Each row below holds a small network's activations on one input, seen along a few directions.
In each table, some parts of the input vary, and every possible input appears once, in random order.
Descriptions start from the smaller parts, as in this example, which fits no table here: one of 4 places along a line, together with either a single point or one of 9 places around a ring or (one of 2 separate values, together with one of 5 places around a ring).
Shared parts are said once, and a part with two or three values counts as separate values.
In the rows, zero is written as 128.

Other details of the inputs shift rows strongly along two fixed directions, in all tables alike. That doesn't count.

A family of inputs:
row 1: [142 157 150 163  85 156  80 132 124 170 153 116]
row 2: [146 178 152 132 108  81 135 158 119 122 116 162]
row 3: [126 128 186 105 113 140  76 143 132 164 161  89]
row 4: [166 148 160 144  76 157  88 135 139 143 151 120]
row 5: [157 135 141 138  75 145 126 147 103 131 144 106]
row 6: [111  91  83 106 185 142 141 111 126 118 129  98]
row 7: [113  80 120 144 131 162 174 102 143 110 106 132]
row 8: [133  86 109 136 151 122 185 122 122  87 139 113]
row 9: [124  99 123 170 139 182 139 127  94 141 146 119]
row 10: [126  86  99 121 133 127 181 111 127  97 127 105]
row 11: [108 129 141 100 180 103 129 126 133 131 128 137]
row 12: [121  92 119 120 135 138 139 120 109 128 164  62]
row 13: [133 122 137 113 118 140  68 132 129 132 167  92]
row 14: [114 180 121 139 106 103  88 134 130 144 105 171]
row 15: [135  87  83 112 159 153 156 118 131 100 118 120]
row 16: [148 160 127 144 100 166  78 160  91 169 141 119]
row 17: [102 104  84 163 131 137 180 107 102 127 117 113]
row 18: [ 74 179 133 125 144  67 146 115 155 153  54 203]
row 19: [129  84 105 131 145 143 159  90 164 101 129 117]
row 20: [137 126 152 120 125 138  82 120 144 150 170  83]
row 21: [123 171 157 103 146  59 115 152 123 137 139 128]
row 22: [148 179 125 108 116 113 106 153 128 134  95 169]
row 23: [ 95 194 117 139 152  38 163 135 124 133  75 196]
row 24: [129  78 118 123 166 150 168 115 132  98 129 132]
row 25: [142 170 161 119 124 109 119 151 128 132 106 182]
row 26: [109 135  86 127 140  97 154 102 158  87  75 185]
row 27: [131  73 146 125 119 172 140 119 141 120 143  99]
row 28: [162 134 149 115  82 146  68 149 132 122 158 117]
Each input here is: one of 4 places along a line, together with either one of 2 separate values or one of 5 places around a ring.
Q: The inputs of row 15 and row 16 match in every part but the place on the line of 4. If row 27 is changed in the same way as row 15 into row 16, which row does it become?
A: row 18
Q: List by row number the other rows that have the place on the line of 4 in common with row 20.
A: row 3, row 6, row 11, row 12, row 13, row 21
Q: Which other rows does row 5 become when the choice among 2 separate values takes its other values? List them by row number.
A: row 2

A family of inputs:
row 29: [153 214 189 140  66  82 118 166 119 171 109 172]
row 30: [194 211 192 146  61 115  84 192 102 155 145 161]
row 31: [141 105  81 163 148 181 127 116 120 105 138 136]
row 32: [ 93 167 139  99 153  46 118 140 103 132 135 131]
row 33: [ 85  94 117  68 183  71 166  79 197  74  81 182]
row 34: [141 183  88 117 139  68 150 125 155  92  79 199]
row 35: [112 166 106 120  98  90  94 121 144 122  88 164]
row 36: [179 117 186  83  98 146  86 131 161 128 174  99]
row 37: [ 62 141  83 111 235  47 180  92 126 123  98 153]
row 38: [114 142 123  76 126 111 129 158 110 130  85 151]
row 39: [ 56 130  81 138 140  78 193  80 159 113  51 182]
row 40: [137  47  95 130 150 240 146 132  83 137 149  66]
row 41: [100 112 131 169 110 127 174 121 110 123 104 154]
row 42: [154 164 135  75 111 116 125 168 112 148 101 132]
row 43: [142 176 155 106 129  74 109 152  97 151 168  93]
row 44: [151 206 175  74 115  40  73 169 153 160 141 127]
row 45: [140 218 167 123  58  85  96 147 143 179 107 153]
row 46: [ 85 140 117  85 170  38 131 126 161 113 104 147]
row 47: [130  97 161 134 148 174 109 127 136 138 158  88]
row 48: [ 93  62  77 184 143 202 177  74 128 137 126  97]
row 49: [188 147 182 182  77 205  63 182  77 166 189 116]
row 50: [121  68  95 183 138 166 187 118 101  81 126 142]
row 51: [ 96 133  59 128 164  79 172 104 151  64  66 206]
row 52: [164 139 110 141  77 153  97 123 129 133 139  99]
row 53: [167 156 199 106  92 126  87 160 140 145 160  93]
row 54: [165 121 185 193  64 221  86 160  76 185 189  86]
row 55: [113  43  92 141 189 174 144 102 130 122 176  55]
row 56: [136  60  73 178 124 230 115  91 116 126 157  70]
row 57: [131  28 123 119 174 205 139  79 158 103 167  88]
row 58: [ 99  55 126 129 157 149 165 104 143  86 131  96]
Q: The inputs of row 38 and row 42 match in every part but one. If row 50 is changed in the same way as row 38 into row 42, which row does it become?
A: row 30
Q: What do these inputs look like to the network?
A: one of 3 separate values, together with either a single point or one of 4 places along a line or one of 5 places around a ring
Q: Which other rows does row 36 become when the choice among 3 separate values takes its other values? List them by row number.
A: row 33, row 57
Q: Which other rows does row 54 become when the choice among 3 separate values takes its other values? List them by row number.
A: row 29, row 41
